A small network was shown many inputs. Here are its activations along a few directions, one row for each input.
In each table, some parts of the input vary, and every possible input appears once, in random order.
A made-up example of a description, with smaller parts first: one of 3 separate values, together with either a single point or one of 9 places around a ring or (one of 5 places around a ring, together with one of 6 places along a line).
Shared parts are said once, and a part with two or three values counts as separate values.
(in the rows, 128 means zero)

Other details of the inputs vary at random and push rows far along two fixed directions, the same in every table; ignore that.

Rows:
r1: 128	129	122	138	134	130	117	121	128	121	126	129
r2: 127	132	143	135	123	135	128	122	125	131	141	132
r3: 130	126	122	129	140	125	130	113	126	128	145	123
r4: 126	131	142	135	122	134	129	122	125	133	142	131
r5: 127	122	126	125	140	126	132	117	124	131	150	120
r6: 127	127	134	137	131	131	115	131	123	122	128	121
r7: 129	129	128	139	130	130	118	124	124	126	127	124
r8: 128	129	137	141	128	135	113	131	124	123	131	126
r9: 72	192	93	66	82	76	170	172	93	119	93	133
r10: 130	135	120	138	130	131	123	117	132	124	127	130
r11: 127	127	135	139	132	133	116	129	123	124	129	122
r12: 131	131	135	133	128	130	129	118	126	131	141	132
r13: 130	132	121	141	134	134	118	118	129	122	128	128
r14: 128	133	142	136	122	132	128	123	126	129	141	130
r15: 127	129	136	142	129	136	115	129	123	126	130	126
r16: 130	126	123	128	141	125	130	114	127	126	143	124
r17: 126	127	127	138	136	132	115	126	126	122	127	124
r18: 132	130	138	135	126	129	131	120	127	128	140	129
r19: 126	130	137	139	128	135	116	131	124	124	127	127
r20: 125	132	143	134	123	133	129	123	125	130	141	132
r21: 127	127	127	137	135	131	113	127	127	121	128	124
r22: 128	129	130	137	130	129	118	124	125	123	126	125
r23: 128	131	139	132	126	131	130	121	125	130	146	129
r24: 129	132	121	141	134	133	118	118	129	121	128	128
r25: 126	127	123	136	134	130	112	127	128	121	126	125
r26: 127	126	134	140	132	133	116	127	122	125	130	121
r27: 132	134	120	139	130	131	121	117	133	122	128	129
r28: 125	127	124	137	136	131	114	124	128	121	125	126
r29: 128	121	128	125	141	127	131	117	126	130	150	121
r30: 132	133	134	136	127	128	129	118	128	128	141	132
r31: 128	126	131	137	132	131	119	127	122	125	128	121
r32: 131	134	119	140	131	132	123	115	132	125	129	129
r33: 129	126	133	138	132	131	116	128	122	121	130	120
r34: 71	187	105	67	79	83	164	177	93	118	97	132
r35: 133	130	138	135	126	129	131	120	127	129	140	129
r36: 126	126	126	138	136	132	116	126	127	124	127	124
r37: 129	129	130	139	130	131	117	124	125	124	127	125
r38: 193	36	141	91	129	152	169	163	201	180	80	146
r39: 127	129	136	139	128	135	116	132	124	125	128	127
r40: 126	127	123	139	136	131	113	123	127	123	127	125
r41: 129	128	123	128	140	125	129	114	125	126	145	123
r42: 130	128	122	139	133	130	114	122	128	121	128	128
r43: 128	132	142	134	122	131	130	124	127	128	139	131
r44: 130	128	122	127	138	123	128	116	126	125	144	123
r45: 129	126	133	138	134	132	118	126	122	123	129	121
r46: 128	126	133	138	134	131	118	126	122	122	128	121
r47: 130	134	121	139	131	131	123	115	133	123	128	130
r48: 141	85	85	32	100	104	190	209	172	162	25	145
r49: 67	185	88	69	92	80	152	180	94	109	81	126
r50: 130	134	134	134	128	128	132	117	127	129	139	133
r51: 126	133	139	132	127	131	131	119	123	131	146	130
r52: 126	131	139	130	127	130	133	121	125	131	143	130
r53: 126	128	124	137	136	131	113	124	127	122	126	126
r54: 130	129	129	138	129	129	116	126	125	123	127	124
r55: 128	132	135	133	129	130	131	117	126	131	140	133
r56: 131	131	120	139	132	133	117	120	129	121	128	128
r57: 195	35	142	90	129	152	166	164	202	177	80	146
r58: 192	38	120	97	140	153	157	156	201	171	70	143
r59: 129	129	122	139	133	131	116	120	127	122	127	129
r60: 131	133	134	136	128	130	130	116	128	130	140	133
r61: 68	181	88	54	94	72	168	174	91	115	103	121
r62: 133	131	138	135	124	128	129	121	127	127	142	128
r63: 131	132	136	136	124	128	131	120	125	130	142	128
r64: 129	132	133	133	128	130	132	117	125	134	141	132
r65: 129	132	134	132	128	130	131	118	126	132	140	133
r66: 126	127	136	139	133	132	116	127	123	122	129	122
r67: 126	123	128	124	141	126	132	117	125	128	149	121
r68: 125	132	138	131	126	130	133	120	123	133	145	129
Each input here is: one of 4 places along a line, together with either one of 2 separate values or one of 6 places around a ring or one of 9 places along a line.
Q: The inputs of r3 and r41 match in every part but the place on the line of 4. If r40 is changed in the same way as r3 into r41, which row does it become?
A: r53
Q: The inputs of r21 and r36 match in every part but the place on the line of 4. If r61 is changed in the same way as r21 into r36, which row does it become?
A: r5
Q: Which other rows does r1 become when the place on the line of 9 takes its other values? List them by row number.
A: r19, r22, r24, r28, r46, r47, r49, r66
Q: Which other rows does r61 become when the choice among 2 separate values takes its other values? List them by row number.
A: r44
Q: Which other rows does r46 become when the place on the line of 4 takes its other values? List them by row number.
A: r31, r33, r45

Rows:
r69: 164	43	116	47	145	131	193	154	193	187	106	151
r70: 126	108	152	189	179	153	51	110	111	103	111	122
r71: 178	68	102	69	131	105	172	164	164	143	86	112
r72: 72	234	139	174	81	100	101	118	49	80	150	108
r73: 47	209	96	36	77	77	197	167	98	130	113	154
r74: 178	74	129	90	114	114	163	180	158	148	65	109
r75: 172	110	128	170	161	130	116	61	144	122	180	124
r76: 130	109	66	184	186	171	65	91	143	123	95	119
r77: 133	100	149	139	167	143	117	95	118	132	200	108
r78: 138	101	176	159	151	151	111	114	116	139	177	106
r79: 171	128	161	198	124	160	104	81	144	134	152	150
r80: 55	221	100	156	103	107	48	148	82	42	138	112
r81: 45	210	111	52	59	89	179	183	89	138	95	160
r82: 131	113	185	173	130	169	110	110	123	144	170	128
r83: 179	94	111	84	111	119	190	144	189	156	81	159
Q: Describe the family of inputs behind these rows.
A: either one of 3 separate values or (one of 2 separate values, together with one of 6 places around a ring)
Q: Which other rows does r73 become when the place on the ring of 6 takes its other values? List them by row number.
A: r69, r77, r78, r81, r82
